Each row below holds a small network's activations on one input, seen along a few directions.
In each table, some parts of the input vary, and every possible input appears once, in random order.
Descriptions start from the smaller parts, as in this example, which fits no table here: one of 6 places along a line, together with either a single point or one of 9 places along a line or (one of 2 separate values, together with one of 8 places around a ring).
Shared parts are said once, and a part with two or three values counts as separate values.

Other details of the inputs vary at random and push rows far along three fixed directions, the same in every table; ignore that.
To show where, the next rows are all for the same input, with only those details redrawn:
[-.25,.06,.22,-.12,-.13,-.12,.15,-.17,-.13,.02,-.17]
[.01,.10,-.02,-.06,-.20,.03,.15,-.04,-.03,.10,-.03]
[.04,-.04,-.10,-.02,-.17,-.16,.06,-.32,.24,-.05,.18]
[-.22,-.14,.11,-.07,-.13,-.13,.24,-.18,-.02,-.10,-.07]
[-.07,-.15,-.03,-.05,-.15,-.14,.17,-.28,.13,-.09,.10]
[.11,-.08,-.22,.01,-.23,.11,.28,.11,.11,.02,.11]
[-.10,.10,.08,-.10,-.14,-.16,.04,-.32,.04,.00,.03]
[.15,-.05,-.21,.01,-.26,.20,.30,.24,.07,.09,.06]

Table:
x1: [.20,.07,-.06,.12,-.18,.10,.14,.17,.07,-.14,.15]
x2: [-.15,.06,.10,-.08,.06,.06,-.02,-.22,.13,-.12,.02]
x3: [.11,.44,.15,-.03,-.08,.32,-.09,.34,-.20,.12,-.12]
x4: [-.20,.08,.33,-.13,-.01,-.12,-.19,-.28,-.22,-.07,-.03]
x5: [.04,.11,.09,.04,-.07,-.18,.03,-.23,-.04,-.13,-.02]
x6: [-.12,-.19,-.08,.18,.21,.15,.15,.42,-.02,-.06,-.08]
x7: [-.32,-.09,.19,-.02,.07,-.22,-.13,-.01,-.20,.11,-.05]
x8: [-.08,.05,.02,.10,.03,-.19,-.01,-.17,.01,-.06,-.02]
x9: [.25,-.35,-.40,.01,.38,-.34,-.10,-.17,.43,-.33,.37]
x10: [-.15,.16,.09,.10,.11,-.18,-.14,-.02,-.08,.10,-.14]
x11: [.00,-.08,-.10,-.10,.01,-.06,-.16,-.52,.26,-.12,.33]
x12: [.62,.18,-.19,.00,.32,-.16,-.34,-.12,.43,.08,.35]
x13: [.00,-.14,-.13,.02,.01,.07,.04,.00,.15,-.29,-.09]
x14: [-.14,-.12,.16,.17,.11,-.19,-.07,-.16,.28,-.06,.16]
x15: [-.13,-.12,.07,-.11,-.11,.12,.37,.13,-.30,.08,-.29]
x16: [-.22,-.09,.07,-.06,-.02,.05,-.07,-.06,.12,-.25,-.10]
x17: [.14,-.07,-.21,.00,-.26,.19,.31,.23,.06,.08,.06]
x18: [-.08,.06,.00,.15,-.02,.01,.08,.12,.01,-.06,.01]
x19: [.12,.42,.18,.13,.06,.00,-.21,.07,-.06,.36,-.13]
x20: [-.01,-.09,-.04,.14,.11,.19,.17,.30,-.06,-.07,-.11]
x21: [.17,.14,-.19,.14,-.04,.41,-.01,.53,.03,.11,.06]
x22: [.04,-.30,-.20,-.11,-.09,.12,.08,.06,-.02,-.10,-.07]
x23: [-.13,-.08,.22,.06,.07,-.08,.08,.10,-.21,.25,-.18]
x24: [-.25,-.12,.16,-.01,.03,-.25,.06,-.17,-.22,-.02,-.17]
x25: [.41,.50,-.11,-.33,.05,.02,-.29,.03,-.01,-.02,-.28]
x26: [-.10,-.02,.01,-.11,.04,.03,-.19,-.20,.04,-.14,-.13]
x27: [-.18,.11,.19,-.18,-.08,-.10,-.05,-.29,-.18,.09,-.09]
x28: [-.03,-.29,.03,.21,.21,.09,.14,.20,.16,-.06,.04]
x29: [.16,-.58,-.25,.16,.12,.06,.15,.13,.23,.00,.35]
x30: [-.06,-.33,.03,.14,.21,.07,.02,.09,.14,.00,.13]
x31: [-.03,.02,.14,-.08,-.13,-.18,-.11,-.27,-.14,-.03,.08]
x32: [.34,.96,.25,-.42,.15,-.01,-.45,-.26,-.20,.26,-.37]
x33: [-.18,.07,.15,.04,-.11,-.05,.11,.13,-.24,.11,-.16]
x34: [-.12,-.17,-.12,.10,.24,.03,-.13,.09,.05,-.04,.11]
x35: [-.16,.05,.25,.10,.23,-.10,-.27,-.21,.20,.01,.15]
x36: [-.19,-.20,-.09,.08,.15,-.10,-.27,-.09,.09,-.03,.28]
x37: [-.17,-.29,-.12,.17,.13,.20,.11,.50,.05,-.08,.09]
x38: [-.17,-.11,.05,-.14,-.20,.12,.12,.24,-.26,.02,-.26]
x39: [-.09,-.12,.06,-.14,.00,.21,.23,.06,-.28,.08,-.20]
x40: [-.24,-.09,.04,.16,.12,-.25,-.13,-.13,.19,-.14,.13]
x41: [-.17,.11,.20,-.07,.13,-.02,.06,-.24,.00,-.11,-.22]
x42: [.08,-.14,-.04,.05,-.21,-.11,.17,-.07,.01,-.14,.13]
x43: [-.05,-.22,-.09,.09,.14,.06,.01,-.01,.06,-.13,.11]
x44: [-.27,-.03,.34,.07,.04,-.24,.02,-.05,-.07,.13,-.07]
x45: [-.16,-.04,.03,-.16,-.07,.03,-.20,-.17,.00,-.10,-.02]
x46: [.50,-.12,-.38,.20,-.11,.23,-.05,.35,.29,.33,.48]
x47: [-.35,-.09,.18,.06,.02,-.21,.07,.15,-.18,.05,-.12]
x48: [-.20,-.12,.06,.00,.04,.18,.08,.28,-.24,.05,-.07]
x49: [.09,.17,-.14,-.05,-.26,-.11,-.19,-.19,.17,.02,.06]
x50: [.36,.44,-.26,.07,-.17,.28,.00,.12,.24,.17,.16]
x51: [.33,.39,-.03,-.04,-.13,-.08,-.20,-.22,-.12,.20,.04]
x52: [.13,-.04,-.02,-.13,.32,-.47,-.24,-.52,.18,-.36,.10]
x53: [-.06,.10,.08,-.09,.08,.22,.03,.01,-.11,.03,-.16]
x54: [-.25,-.10,.11,-.02,-.12,-.11,.05,-.09,.07,-.28,-.16]
x55: [-.12,-.06,.02,-.13,-.17,.07,.17,.19,-.28,.05,-.38]
x56: [.18,-.12,-.09,.11,.00,.20,.27,.29,-.02,-.21,-.02]
x57: [.30,.27,-.28,.02,-.15,.02,-.17,-.11,.23,.01,.03]
x58: [.16,.67,.14,-.03,-.14,.26,-.24,.32,-.41,.57,-.20]
x59: [.24,-.16,-.14,-.01,-.05,.06,.08,-.03,-.08,-.05,.15]
x60: [.92,.59,-.26,-.17,.06,.02,-.39,-.05,.20,.02,.22]
x61: [.24,-.14,-.15,.04,-.03,.29,.15,.29,-.04,-.10,.08]
x62: [-.19,-.24,.09,-.04,.10,-.12,.01,-.17,-.15,-.07,-.02]
x63: [-.10,-.03,-.02,.07,.03,-.01,.05,.33,-.28,.21,-.16]
x64: [-.23,-.24,.23,.05,.12,.16,.10,.35,-.16,.17,-.03]
x65: [.07,-.20,-.22,.07,.10,.08,-.06,.23,-.04,.14,.13]
x66: [-.04,.12,.04,-.04,-.01,-.17,.05,-.40,.11,-.05,-.05]
Q: Changing only one part turns x41 into x13. The same change can be made to x27. Which row results?
A: x38
Q: Changing only one part turns x32 into x12. The same change can be made to x66. Which row results?
A: x19
Q: What is each input in this table made of?
A: one of 6 places along a line, together with either a single point or one of 10 places around a ring
Q: Which other rows agree with x3 in the place on the line of 6? List them by row number.
A: x1, x4, x5, x31, x42, x51, x56, x59, x60, x61
Q: Change only the place on the ring of 10 in x28. List by row number the other rows that result.
A: x14, x19, x23, x29, x30, x35, x44, x46, x64
Q: Change only the place on the ring of 10 in x8. List by row number the other rows that result.
A: x18, x20, x21, x24, x33, x43, x48, x58, x62

Table:
x67: [.04,.03,.10,.09,-.04,.24,.22,.58,-.42,.42,-.23]
x68: [-.39,-.35,.13,.18,-.01,-.18,.19,-.10,.09,-.23,.01]
x69: [.19,.49,.00,-.17,-.38,-.13,-.12,-.42,-.09,.19,.00]
x70: [-.12,.38,.28,-.03,.14,-.26,-.37,-.45,.10,-.16,-.06]
x71: [.47,.42,-.18,-.19,-.32,.22,.11,.14,-.14,.11,-.18]
x72: [-.28,.06,.44,-.19,.25,-.13,-.04,.02,-.51,-.01,-.40]
x73: [.51,.22,-.45,-.04,-.01,.42,-.12,.49,.08,.23,.08]
x74: [-.35,-.34,.23,.04,.24,-.37,.14,-.27,.06,-.46,-.10]
x75: [-.05,.47,.14,.02,-.12,.09,-.25,-.13,.06,.25,.02]
x76: [-.38,-.26,.16,-.05,-.05,.07,.14,.16,-.23,.03,-.19]
x77: [-.36,.17,.43,.04,-.04,-.03,.11,.26,-.33,.15,-.32]
x78: [.50,.29,-.12,.03,.09,.13,-.19,.20,-.04,.27,.00]
x79: [-.03,-.45,-.14,.03,.01,.13,.33,.15,.26,-.36,.05]
x80: [.29,-.44,-.64,.20,-.10,.32,.18,.41,.25,.04,.43]
x81: [.06,-.27,-.24,-.06,.11,-.20,-.24,-.46,.42,-.33,.27]
x82: [-.14,-.01,.07,-.12,.10,.04,-.04,-.20,.03,-.19,-.08]
x83: [.15,.30,.09,-.01,.18,-.13,-.15,-.07,.01,.09,-.08]
x84: [-.08,.27,.02,-.02,-.05,.00,-.29,-.39,.12,.13,.19]
x85: [-.22,-.75,.01,.07,-.01,.10,.50,.46,-.26,-.12,.02]
x86: [.22,-.23,-.31,.18,.03,-.32,-.09,-.38,.54,-.05,.56]
Q: What is each input in this table made of?
A: one of 2 separate values, together with either a single point or one of 9 places around a ring
Q: Changing only the choice among 2 separate values turns x86 into x83. The same change can be made to x84. Which row results?
A: x82
